Each row below holds a small network's activations on one input, seen along a few directions.
Each table varies a few parts of the input and shows all the possible inputs, shuffled.
Descriptions start from the smaller parts, as in this example, which fits no table here: values(2) and (point or line(11) or (line(4) and ring(5))).
Shared parts are said once, and a part with two or three values counts as separate values.
In the rows, 128 means zero.

Other details of the inputs vary at random and push rows far along two fixed directions, the same in every table; ignore that.

Rows:
row 1: [ 84 132  81 106 121 128 120  91 161 138  94 123  97]
row 2: [113 128 110 129 130 158 128 124 138 130 124 119 106]
row 3: [159 112 123 102 121 111  92 151 129 124 141 138 153]
row 4: [ 91 153 109 122 110 175 151  88 140 138 119 109 143]
row 5: [109  81 142 218 139 100 161 176 140 134 138 139  64]
row 6: [155 115 126  93 130 113 107 139 110 110 132 121 177]
row 7: [137  95 148 154 133 101 146 158 113 108 140 132 108]
row 8: [137  97 141 158 136  95 138 168 121 120 143 126 113]
row 9: [110 141 131 130 120 151 144 115 136 143 126 127 121]
row 10: [158 144 127  81 111 120  88 133 138 137 137 141 183]
row 11: [162 144 142 101 124 109 101 140 133 125 135 142 167]
row 12: [140 102 136 133 137 109 140 137 107 113 136 117 128]
row 13: [170 114 183 175 149  65 146 156  96 108 134 156 104]
row 14: [163 150 146  85 130 120  93 125 119 126 130 142 161]
row 15: [111 112 122 149 128 145 146 129 129 126 133 121  93]
row 16: [164 118 119  98 119 115  87 147 122 123 139 141 146]
row 17: [162 120 125  91 132 115  95 146 127 116 139 134 156]
row 18: [163 119 126  88 125 118 107 137 101 107 133 130 157]
row 19: [143 120 162 163 128 103 150 147 113 120 133 147 109]
row 20: [151 135 134 115 120  99 101 150 135 136 134 145 170]
row 21: [159 141 136 105 130 105 104 146 135 129 132 136 176]
row 22: [165 123 118  62 131 128 103 118  98 113 128 115 177]
row 23: [142 126 157 168 137  98 119 150 130 137 136 160  96]
row 24: [117 134 133 140 122 126 151 124 130 124 128 126 146]
row 25: [127  94 176 222 146  75 189 158 114 119 139 145  74]
row 26: [ 92 133 107 135 130 172 146 102 125 125 121 109  97]
row 27: [ 85 142  87 117 127 178 129 106 150 137 118 100 134]
row 28: [ 90 149 111 146 112 165 140 108 150 154 126 131 108]
row 29: [ 97 119 147 199 130 123 178 142 141 140 137 131  73]
row 30: [158 117 129  82 127 117 101 142 120 117 141 125 163]
row 31: [ 85 132  95 114 125 177 143  86 129 128 111  87 148]
row 32: [148 126 159 166 133 102 131 156 130 126 132 153 100]
row 33: [ 88 149 107 121 118 170 154  82 136 142 107  95 157]
row 34: [165 153 138  75 127 127  98 115 109 122 124 138 174]
row 35: [ 90 134 100 141 129 170 129 110 145 142 125 120  86]
row 36: [ 85 156 102 119 114 173 143  96 149 149 120 104 149]
row 37: [ 93 143 121 141 121 165 165  89 124 139 112 111 120]
row 38: [144 104 146 147 154 102 141 141  98 113 132 128  99]
row 39: [118 145 141 155 135 139 132 124 140 139 119 136  96]
row 40: [112 137 112 125 139 159 119 116 137 131 121 118 100]
row 41: [ 61 160  93 115 112 139 133  74 170 156  91 129 105]
row 42: [171 130 127  89 133 117  89 134 111 113 135 130 145]
Each input here is: values(2) and (point or (line(4) and line(5))).
Q: Changing only the values(2) part turns row 27 into row 21. The same change can be made to row 3. Which row results?
A: row 10
Q: Changing only the values(2) part turns row 33 into row 31. The same change can be made to row 23. Which row results?
A: row 35
Q: A walk changes only the line(5) part. It starts at row 22 and steps to row 18. List the rest of the walk in order.
A: row 15, row 2, row 16
Q: Change only the values(2) part in row 36. List by row number the other rows that result.
A: row 8
